These are the activations of a small network on made-up records, seen along a few directions, one row for each record.
Records have a field called RUR. Each example row is followed by its value.
The largest differences between rows may come from other fields.
In the rows, zero is written as 500.
Random noise pushes rows far along 3 fixed directions. That doesn't count. These rows show it; they differ only by the noise:
[467 473 735 526 582 470 547 492 569 629 536 616 637 625 502 442 767 552
 700 212 380 237]
[514 467 603 656 553 593 614 510 503 439 645 233 539 483 470 394 394 551
 494 465 536 506]
[468 377 367 608 310 410 644 599 512 657 654 642 473 479 409 545 487 617
 504 601 512 776]
[631 424 470 716 564 773 754 680 353 275 802 317 545 638 325 507 246 473
 411 589 597 419]
[529 479 661 642 610 626 614 516 493 418 641 264 578 545 466 395 447 526
 531 395 511 371]

[508 507 350 293 358 411 471 546 382 488 402 875 429 563 419 716 589 432
 517 636 454 463]
dol
[376 540 649 591 551 479 461 432 668 564 427 368 527 424 649 345 544 548
 542 331 461 438]
lubo
[680 519 314 524 616 851 654 688 203 159 653 527 486 786 258 668 269 313
 398 714 647 290]
gufes
[623 522 291 569 473 849 657 731 383 132 719 640 487 762 450 579 191 398
 337 571 604 302]
ture
[416 544 516 458 441 451 400 421 668 429 439 360 461 410 711 383 423 548
 467 483 529 589]
rem
[434 638 493 413 496 484 383 337 584 467 328 210 425 405 651 412 417 512
 458 530 546 623]
gufes
[562 457 503 511 532 549 597 603 409 548 628 639 543 587 403 531 593 491
 575 459 455 366]
vaguk
[451 538 493 494 469 387 471 407 661 549 425 339 480 379 665 411 437 551
 465 534 532 623]
fetaz
[528 409 473 556 519 442 623 626 471 698 646 825 556 590 359 599 683 528
 626 447 432 473]
vaguk
[447 453 384 448 408 290 499 494 547 720 460 799 495 487 520 560 649 577
 581 549 485 572]
fetaz
[601 382 273 487 374 463 628 622 251 586 613 848 411 570 281 706 475 470
 453 727 532 687]
vokon
[446 437 610 648 494 366 565 504 605 746 607 543 542 444 482 447 631 656
 628 380 486 627]
dab
[439 473 435 553 420 407 557 627 558 695 505 910 547 596 489 554 688 559
 628 378 414 423]
pup
[556 406 312 824 427 589 747 635 420 459 817 201 420 369 335 455 110 652
 333 770 684 921]
metid
[593 405 253 588 386 660 673 710 346 381 654 715 488 636 346 646 343 383
 434 688 547 480]
kivov
[562 437 445 440 476 487 497 513 328 485 481 536 458 500 390 575 495 478
 476 591 521 555]
nikog
[445 594 617 340 585 362 320 263 517 570 278 448 510 416 556 484 706 474
 603 384 455 391]
lovo
[554 536 388 486 492 708 582 650 546 281 583 577 549 673 550 496 324 492
 410 480 558 297]
rem
[574 433 330 535 447 483 554 607 356 557 575 723 484 544 324 619 496 522
 468 664 510 617]
tol
[555 497 502 443 514 494 461 506 383 486 475 576 511 552 441 528 581 470
 509 532 451 427]
tol
[579 457 522 711 563 667 727 672 476 432 769 354 572 583 394 469 334 546
 440 483 583 477]
dab
[403 474 378 587 328 444 519 520 578 526 493 394 419 349 578 434 350 540
 416 624 544 779]
lubo
[416 615 588 273 487 357 348 359 569 569 260 593 516 440 606 541 662 501
 581 391 411 374]
dol
[551 436 567 605 545 547 650 589 417 550 663 595 588 621 377 494 567 547
 616 409 477 370]
metid
[667 501 254 522 449 761 556 540 241  69 604 160 343 463 348 622  46 305
 220 935 733 663]
lovo
[627 482 582 477 649 635 520 518 286 326 516 382 512 596 393 528 466 412
 483 492 519 293]
nikog
[536 527 489 663 558 712 600 587 447 242 608 190 508 504 507 419 227 414
 383 558 582 438]
pup
[442 497 390 644 409 492 533 501 559 548 535 354 421 337 546 418 346 571
 401 596 562 715]
kivov
[611 360 325 418 410 494 612 675 279 549 580 969 478 700 281 768 625 403
 530 621 463 461]
vokon
[548 503 454 565 637 718 586 671 490 231 655 516 543 713 377 473 333 406
 441 424 556 235]
ture

Which value of RUR does each new row have?
[433 480 598 433 453 294 350 316 520 659 363 314 417 248 571 446 581 539
 531 525 503 779]
vokon
[426 576 522 280 470 397 356 391 492 575 295 665 466 570 559 536 736 447
 620 452 443 421]
gufes
[562 443 611 705 647 581 696 622 458 524 739 478 606 616 361 480 516 546
 569 388 518 379]
dab
[559 529 611 621 652 591 445 417 447 368 527  79 494 364 482 398 328 488
 417 576 579 584]
tol
[590 472 414 522 549 724 608 699 485 290 640 769 574 786 458 600 424 441
 498 469 532 193]
rem
[577 498 693 444 689 544 482 449 364 431 472 410 549 571 446 508 619 385
 571 387 457 259]
vokon
[458 478 691 671 605 484 571 452 599 597 589 310 572 451 501 364 539 624
 594 339 485 501]
metid
[449 462 390 554 386 386 540 576 551 709 505 808 500 502 483 542 630 560
 577 464 450 548]
kivov
[497 535 511 303 450 384 357 385 446 513 343 642 458 502 496 610 685 382
 562 521 478 458]
lovo
[450 649 734 309 611 464 353 354 613 448 263 473 547 506 632 485 656 443
 586 299 395 207]
dol
[599 495 436 379 559 604 574 651 326 363 517 916 542 752 307 767 580 347
 547 537 460 166]
dol
[547 577 405 458 515 715 521 531 463 270 478 360 450 616 495 544 307 396
 386 629 593 462]
gufes
[438 567 585 298 457 333 283 284 533 543 268 472 437 383 591 516 684 430
 561 481 475 528]
lovo
[465 555 515 406 516 427 424 403 483 451 379 444 447 383 488 555 469 462
 492 587 508 562]
dol
[510 500 187 433 285 516 483 526 354 416 494 479 317 442 427 620 280 448
 358 887 664 876]
gufes
